These are the activations of a small neural network, seen along a few directions. Each row is one input.
In each table, some parts of the input vary, and every possible input appears once, in random order.
A made-up example of a description, with smaller parts first: one of 4 places along a line, together with either a single point or one of 11 places along a line or (one of 2 separate values, together with one of 8 places around a ring).
Shared parts are said once, and a part with two or three values counts as separate values.
In the rows, zero is written as 128.

Other details of the inputs vary at random and push rows far along three fixed directions, the same in every table; ignore that.

Table:
row 1: [162  87 115 108 148 104  69 123  89  75 117 153]
row 2: [109 141  95 106 151 182 139 117 158 134 139 138]
row 3: [125  89 113  71 111 119 109 127 171 178 107 207]
row 4: [117 174 169 133 121 116 165 127 135 153 149 104]
row 5: [131 154 100  83 140 136 134 135 174 145 137 140]
row 6: [122 168  70 139 173 197 145 134 152 129 164 116]
row 7: [123 166 150 190 121 157 165  99 107 122 150  89]
row 8: [111 175 149 170 151 163 160 113  83 135 141  88]
row 9: [161 133  71 123 115 223 136 161  96  97 172  80]
row 10: [107 128  68 123 120 162 132 112 150 148 162 127]
row 11: [155 100 190 153 113  63 105 129  82 101 100 140]
row 12: [145 119  94  93 115 203 136 184 129 118 139 106]
row 13: [ 97 150 158 162 115 139 154 121 125 157 107 109]
row 14: [105  91 111  51  94  93 125 129 187 149 122 184]
row 15: [134 113 201 127 141  74  95 146  87 116  89 131]
row 16: [101  93 186  98  84  68 172 128 167 201 105 162]
row 17: [126 144 158 172 117 142 140 101 100 142 133 110]
row 18: [142 126 179 160 137  87 133 140 104 107 124 108]
row 19: [134 121 164 177 131 118 141 111  94 109 136  94]
row 20: [111 164 164 149 137 128 150 142 133 177 134 103]
row 21: [133 125 181  97  75 148 186 179 133 179 116  99]
row 22: [171  96 117 114 139  87  72 147 127  60 110 162]
row 23: [124 137  90 107 132 168 151 100 152 128 164 141]
row 24: [133 153  75 138 165 179 157 126 156 112 147 114]
row 25: [132 150 159 160 136 127 151 110  86 106 144 100]
row 26: [104 142 155 144 110 132 157  97 101 161 133 105]
row 27: [176 100 109 114 129  82  57 142 119  73 122 155]
row 28: [169  85 183 126  82 113 123 179  65  95 120  90]
row 29: [125 176  55 158 164 230 147  86 118  97 186  87]
row 30: [151 116 102 139 147 138 100 126 137  70 105 128]
row 31: [140 126  91 105 124 149 126 115 147 152 143 174]
row 32: [111 126  78 132 149 168 132 127 149 124 130 120]
row 33: [110 131  83 134 151 157  92 129 119  69 126 102]
row 34: [114 201 137 161 136 172 191 103 114 147 183  87]
row 35: [131 117 171 164 144 105 122 134  79 129 109 114]
row 36: [131 115 117  64 117 104  98 154 186 179 111 198]
row 37: [130 158 169 174 144 126 120 139  96 116 113 105]
row 38: [148  76 115 103 151 110  62 128 101  77  99 155]
row 39: [170  92 111 108 155  80  64 158 135  75 101 137]
row 40: [138 177  79 137 173 181 140 123 134  83 153  96]
row 41: [120 156 147 168 134 151 170 109 104 166 155 103]
row 42: [155 102  99 128 155 121 111 137 131  69 131 138]
row 43: [122 106  91  89  99 132 125 110 163 173 127 180]
row 44: [ 97 118  78 108 123 148 126 127 157 160 139 142]
row 45: [123 160 158 143 115 115 166 125 135 181 161 111]
row 46: [159 116  96 131 151 123 106 132 120  88 151 134]
row 47: [119 140  52 137 136 182 159 105 153 120 172 114]
row 48: [101 127  93  92 134 157 136 121 160 146 123 147]
row 49: [117  97 177 156 103  69  79 135  81 114  79 122]
row 50: [123 151 174 109 106  94 152 123 132 178 147 133]
row 51: [114 140 171 133 128 113 153 134 120 195 129 135]
row 52: [149 117 181 155 146  77 114 146  99 102  96 106]
row 53: [139  82 113  66 115  97 133 131 172 169 135 204]
row 54: [154 127  99 133 150 135 109 134 135  79 109 137]
row 55: [175  99 106 115 132  91  45 139 109  89 118 155]
row 56: [133 107 173 163 126 110 124 111  89 135 122 110]
row 57: [120 165 173 137 128 120 170 124 124 141 144 112]
row 58: [131 121 100 106 120 144 139 119 178 127 135 165]
row 59: [ 98 150 150 161 111 133 139 102  89 135 141  83]
row 60: [124 118 116  50 122 106 109 140 165 189 128 189]
row 61: [ 98 155 181  88 113 107 156 139 159 220 124 150]
row 62: [ 82 150 153 144 112 131 146 115 107 160 127 100]
row 63: [119 166 166 152 142 136 171 119 114 129 121  95]
row 64: [ 96 147  76 124 123 171 126 128 167 136 134 134]
row 65: [101 152 155 141 138 149 178 131 142 187 133 127]
row 66: [111 142 156 179 105 109 132 124 111  94 120  88]
row 67: [112 135  73 145 134 155 137 124 151  89 156 100]
row 68: [146  93 122 103 161 111  75 143 110  75  98 154]
row 69: [ 95 151 148 152 105 140 162 112 123 184 117 121]
row 70: [157  89 181 126  95 125 110 187  56 111 100  91]
row 71: [109 102 204  85  93  75 163 119 157 185 108 169]
row 72: [119 103 169 160 121  75 109 138 106  96  87  90]
row 73: [146 123  94 136 151 145  95 131 110  96 120 147]
row 74: [143  89  81 133 139 130  92 116 111  93 128 128]
row 75: [134 135  70 146 125 159 128 107 133  91 147 122]
row 76: [120 183 151 149 128 143 151 111 105 165 163  92]
row 77: [146 129 168 160 130  91 105 132  85 135 132 101]
row 78: [110 107 187 112 101  92 175 123 164 190 120 154]
row 79: [107 138  76 114 140 172 134 110 133 132 138 128]
row 80: [109 166 165 135 135 135 156 123 105 173 137 118]
row 81: [119 127 102 114 135 163 125 125 166 141 122 159]
row 82: [168 110 116 117 133  86  70 150 134  70 116 148]
row 83: [ 89 105 187  76  82  65 148 130 165 193  88 157]
row 84: [148  71 119 125 160 112  67 142 119  74  95 143]
row 85: [127 117 168 161 106  90 130 123 111 102 100 114]
row 86: [137 117  76 147 156 147 117 126 133  70 117  98]
row 87: [127 103 125  53 118 105 145 130 180 157 128 198]
row 88: [143 135  93 103 125 144 118 121 149 156 149 171]
row 89: [145 134 174 160 129  85  84 144  81 120 102 114]
row 90: [149 138 175 163 119  92 122 126  91 112 126 120]
row 91: [100 146 151 154 105 120 148 107 104 122 144  90]
row 92: [111 126  70 130 143 169 136 118 140 140 139 126]
row 93: [140 100 116  61 116  85 121 150 194 167 134 187]
row 94: [172  91 106  96 106 160 119 185 116  68 135 106]
row 95: [126  87 118  69 123 112 138 131 196 170 108 184]
row 96: [139 131  78 150 144 151 112 122 134  66 110 108]
row 97: [128  95 179 155  89  57  92 126  90  98  98 122]
row 98: [136 131 164 155 141  94 103 144  90 137 118 105]
row 99: [163 111 104 116 156 120  71 125  90  74 135 138]
row 100: [109 133 180 113 118 115 167 115 148 168 107 131]
row 101: [124 165  78 143 157 194 138 127 146 117 143 130]
row 102: [ 99 163 150 173 108 131 154 121 130 130 114  83]
row 103: [134 106 121  72 107 106 140 134 188 161 122 206]
row 104: [114 198 145 156 128 161 190 122 152 172 142 106]
row 105: [122 128  77 110 127 153 140 103 141 111 152 132]
row 106: [ 84 135 153 151 117 127 147 132 133 161 120 102]
row 107: [114 138 149 180 104 119 115 111  86 118 125  92]
row 108: [138 110 102  82 127 125 126 128 159 181 150 181]
row 109: [129 124  78 143 162 176 118 119 126 110 143 120]
row 110: [132 112  96 119 138 128 115 119 129  67 125 122]
row 111: [143 100  98 118 149 116  91 126 120  54  95 117]
row 112: [146 146 173 152 126  86 111 144 118 117  99 108]
row 113: [135 156  84 130 148 167 119 129 133 132 145 143]
row 114: [110 113  82 111 111 133 135 119 160 137 155 140]
Description of these inputs: one of 6 places around a ring, together with either a single point or (one of 3 separate values, together with one of 6 places along a line).
The inputs of row 64 and row 49 match in every part but the place on the ring of 6. If row 32 is changed in the same way as row 64 into row 49, which row does it become?
> row 92
The inputs of row 93 and row 45 match in every part but the place on the ring of 6. If row 16 is changed in the same way as row 93 into row 45, which row does it become?
> row 47
Change only the place on the ring of 6 in row 111. List by row number the other rows that result.
> row 26, row 48, row 79, row 105, row 110
Change only the place on the line of 6 in row 106. List by row number the other rows that result.
> row 6, row 20, row 32, row 65, row 84
A walk changes only the place on the ring of 6. It starts at row 68 and steps to row 8. List the rest of the walk in order.
> row 1, row 25, row 87, row 63
Change only the choice among 3 separate values in row 53. List by row number the other rows that result.
> row 11, row 25
Change only the choice among 3 separate values in row 81. List by row number the other rows that result.
> row 2, row 84

Table:
row 115: [112 185 118 187 140 171 163 110 114 121 155  78]
row 116: [113 137 122  94 115 141 158 135 165 180 136 144]
row 117: [133 122 137 128 116 120 123 134 119 124 126 127]
row 118: [135 123 136 130 117 120 125 137 120 124 122 127]
row 119: [117 132 123  94 108 140 163 123 160 175 146 148]
row 120: [112 130 121  98 109 149 158 127 157 182 138 152]
row 121: [135 123 142 122 127 119 131 138 125 118 121 123]
row 122: [125 121 134 135 129 113 119 123 122 128 123 129]
row 123: [128 122 137 130 128 111 125 117 123 121 127 130]
row 124: [139 119 138 128 122 119 132 135 122 121 124 127]
row 125: [129 122 140 123 128 126 125 139 119 125 114 124]
row 126: [138 120 143 127 124 121 129 136 127 120 123 125]
row 127: [125 125 135 135 124 113 120 123 123 123 124 133]
row 128: [126 128 138 135 127 114 118 127 130 123 120 130]
row 129: [123 126 135 132 123 112 119 119 121 123 125 130]
row 130: [134 124 140 128 119 122 122 139 125 123 122 125]
row 131: [113 132 125  98 113 150 156 132 163 181 134 150]
row 132: [123 121 134 132 128 112 118 119 120 128 124 127]
row 133: [131 122 137 124 115 119 122 131 117 124 127 124]
row 134: [147 112  47 121 162 158  84 126 134  66 133 142]
row 135: [121 125 138 130 136 118 122 128 124 125 112 130]
row 136: [123 120 136 135 129 119 120 121 119 127 119 133]
row 137: [130 117 136 124 120 120 121 131 116 128 126 121]
row 138: [128 116 138 124 121 126 122 129 112 127 122 125]
row 139: [126 123 137 135 132 115 118 127 129 127 119 127]
row 140: [131 124 141 134 131 114 125 124 131 120 122 130]
row 141: [133 119 139 128 124 123 121 139 124 127 121 121]
row 142: [128 127 140 129 135 111 128 127 130 118 119 129]
row 143: [124 131 137 130 131 112 121 129 128 121 117 129]
row 144: [117 176 120 178 135 181 165 119 107 126 159  69]
row 145: [114 137 120 107 117 132 163 118 169 176 140 157]
row 146: [137 122  33  85 142 187 122 132 172 121 152 161]
row 147: [147 141 141 130 142 113 113 121 117 136 125 138]
row 148: [127 122 133 137 130 112 121 126 124 129 120 129]
row 149: [131 127 139 123 123 119 124 141 124 121 119 123]
row 150: [124 126 136 130 135 112 121 129 127 125 117 125]
row 151: [143 110  48 115 160 157  81 120 130  65 137 140]
row 152: [137 118 140 127 120 120 130 132 120 121 128 127]
row 153: [130 121 138 134 128 112 126 120 125 121 126 133]
row 154: [124 122 139 135 133 121 119 125 125 126 115 131]
row 155: [143 130 146 124 139 120 118 145 109 133 140 136]
row 156: [119 177 119 180 137 180 167 122 109 127 156  69]
The inputs of row 140 and row 126 match in every part but one. If row 153 is changed in the same way as row 140 into row 126, which row does it become?
> row 152
The inputs of row 116 and row 150 match in every part but one. If row 146 is changed in the same way as row 116 into row 150, which row does it become?
> row 134
Describe the family of inputs behind these rows.
> one of 2 separate values, together with either a single point or (one of 4 places along a line, together with one of 5 places along a line)
Change only the choice among 2 separate values in row 155. List by row number the other rows that result.
> row 147
Change only the place on the line of 5 in row 133. List by row number the other rows that result.
> row 117, row 118, row 130, row 149
Change only the choice among 2 separate values in row 144. List by row number the other rows that result.
> row 122
